A small network was shown many inputs. Here are its activations along a few directions, one row for each input.
Each table varies a few parts of the input and shows all the possible inputs, shuffled.
Descriptions start from the smaller parts, as in this example, which fits no table here: one of 8 places around a ring, together with either a single point or one of 9 places around a ring or (one of 3 separate values, together with one of 4 places along a line).
Shared parts are said once, and a part with two or three values counts as separate values.

Other details of the inputs vary at random and push rows far along two fixed directions, the same in every table; ignore that.

Table:
r1: [ 14 -10  -4   4  23  -7  23 -17   3   9   1  22  -7   2]
r2: [ -3   6   9 -16   0  24  24 -15  25  24 -10 -40 -29  -8]
r3: [ -3   2 -10  12  -9 -12 -42  25 -30 -28  12  11  33  -3]
r4: [ -7  29  16 -24 -28  13  -9  32   2   5   2 -43   3 -19]
r5: [ -9   3   1 -17 -14  24  21 -23  19  27  -6 -36 -31 -11]
r6: [ 21 -23  -1  12  17   4  23 -17  -2   2  -5  20  -8   1]
r7: [  1 -10  -2   0  17 -13  21 -15   5  10   4  29  -8   7]
r8: [ 10 -10   3   2  26  -7  22 -12   8   8  -3  23  -9   6]
r9: [-30  29  17 -26 -29   5 -29  31  10   1   0 -41   4  -5]
r10: [ -3   3   4   0 -17 -19 -21  34 -17 -14  12  24  27   4]
r11: [  9   4  14  -2  -3 -11 -12  39 -14 -15   4  19  25  -1]
r12: [  5 -20 -11  13   9  -7  16 -20  -2   5   5  28  -7  10]
r13: [  6 -27 -19  25  18   4  -5 -31  -8  -8  -3  16  -3   7]
r14: [  6 -22 -27  23  16  -1  -6 -35 -12  -7   2  17  -3   1]
r15: [ -3  -1  10   2 -16 -15 -22  39 -14 -16   8  24  27   9]
r16: [ 24  -1  -9  14  28  -8  24 -21   2  -1  -5  16  -4   1]
r17: [ -7   3  13  -1 -14 -19 -22  41 -12 -15   9  25  26   9]
r18: [  6 -22 -18  16  10  -2   5 -28 -10  -3   3  25  -5   5]
r19: [ 23  14   3  11  -3 -10 -10  32 -23 -27   3  11  30  -8]
r20: [  1   7   2 -16  -6  24  23 -22  18  24  -7 -41 -29 -17]
r21: [ 10  -5  -1   1  24 -11  22 -15   5  10   2  23  -8   2]
r22: [  2 -23 -17  22  23  -1  -3 -29  -4  -7  -2  16  -2  11]
r23: [-16   1   4 -13 -11  22  17 -19  27  26  -8 -37 -31   1]
r24: [ -2 -12  -6   5  14 -17  14 -17   5   9   6  30  -7  11]
r25: [-12   2  -4 -12 -18  23  15 -26  20  27  -4 -37 -32  -7]
r26: [  2  34  17 -14 -24  17 -11  35   4  -8  -9 -51   8 -17]
r27: [ 12 -27  -2  11   9   4  21 -17  -2   4  -3  27  -8   7]
r28: [ -1 -19 -15  18  26  -7  -4 -28   0  -4  -2  17  -2  13]
r29: [  2 -19 -16  14  15  -7   7 -25  -6  -1   4  24  -5   9]
r30: [  4  19   5 -11   8  20  23 -18  28  18 -17 -46 -26  -8]
r31: [  4 -10   7   9 -23  -6 -22  35 -22 -20   6  24  27   4]
r32: [ 11  17  -3  -7  -3  25  24 -25  18  14 -13 -49 -26 -19]
r33: [-24  14 -11 -14   6   9  -3 -35  24  22  -4 -44 -28  -6]
r34: [  1  -7   3  10 -18  -5 -32  31 -27 -27   6  19  30   3]
r35: [-24  10  -4 -12   7  13  -3 -31  27  20  -9 -44 -28  -1]
r36: [ 15  17  12   5   3 -15 -13  38 -14 -24  -1  15  29  -1]
r37: [ -6   5   0   1 -13 -19 -31  31 -22 -21  12  20  30   4]
r38: [ -1 -20  -8  11  19  -7   7 -22   3   0  -1  25  -5  16]
r39: [  7 -23  -1   9  14   0  22 -15   2   5  -2  26  -8  11]
r40: [ -6   6  -8   8  -7 -19 -43  26 -25 -25  11  13  34   0]
r41: [  4 -19   0   4  16  -5  22 -14   6   8  -2  28  -8  12]
r42: [-23  27  23 -31 -29   7 -13  37  12   8   0 -34   1  -8]
r43: [-24  22  13 -20 -35  16 -28  30   3  -2   0 -46   5  -7]
r44: [  3   0   7   0 -15 -11 -12  34 -21 -15  10  22  25  -1]
r45: [ 20   3  -6  11  30 -11  23 -19   4   0  -4  17  -4   1]
r46: [-29  33  11 -28 -30   1 -28  26   6   4   5 -41   4 -10]
r47: [  6  30  15 -12 -28  22 -12  32   1 -10 -10 -51   8 -21]
r48: [  4 -14  -5   3  15  -9  21 -17   2  10   3  28  -7   8]
Description of these inputs: one of 2 separate values, together with one of 4 places along a line, together with one of 6 places along a line.
- Changing only the place on the line of 6 turns r46 into r33. The same change can be made to r34. Which row results? => r13
- Changing only the place on the line of 6 turns r11 into r41. The same change can be made to r8. Which row results? => r42
- Change only the choice among 2 separate values in r20. List by row number the other rows that result. => r6
- A walk changes only the place on the line of 4. It starts at r47 and steps to r26. List the rest of the walk in order. => r30, r36
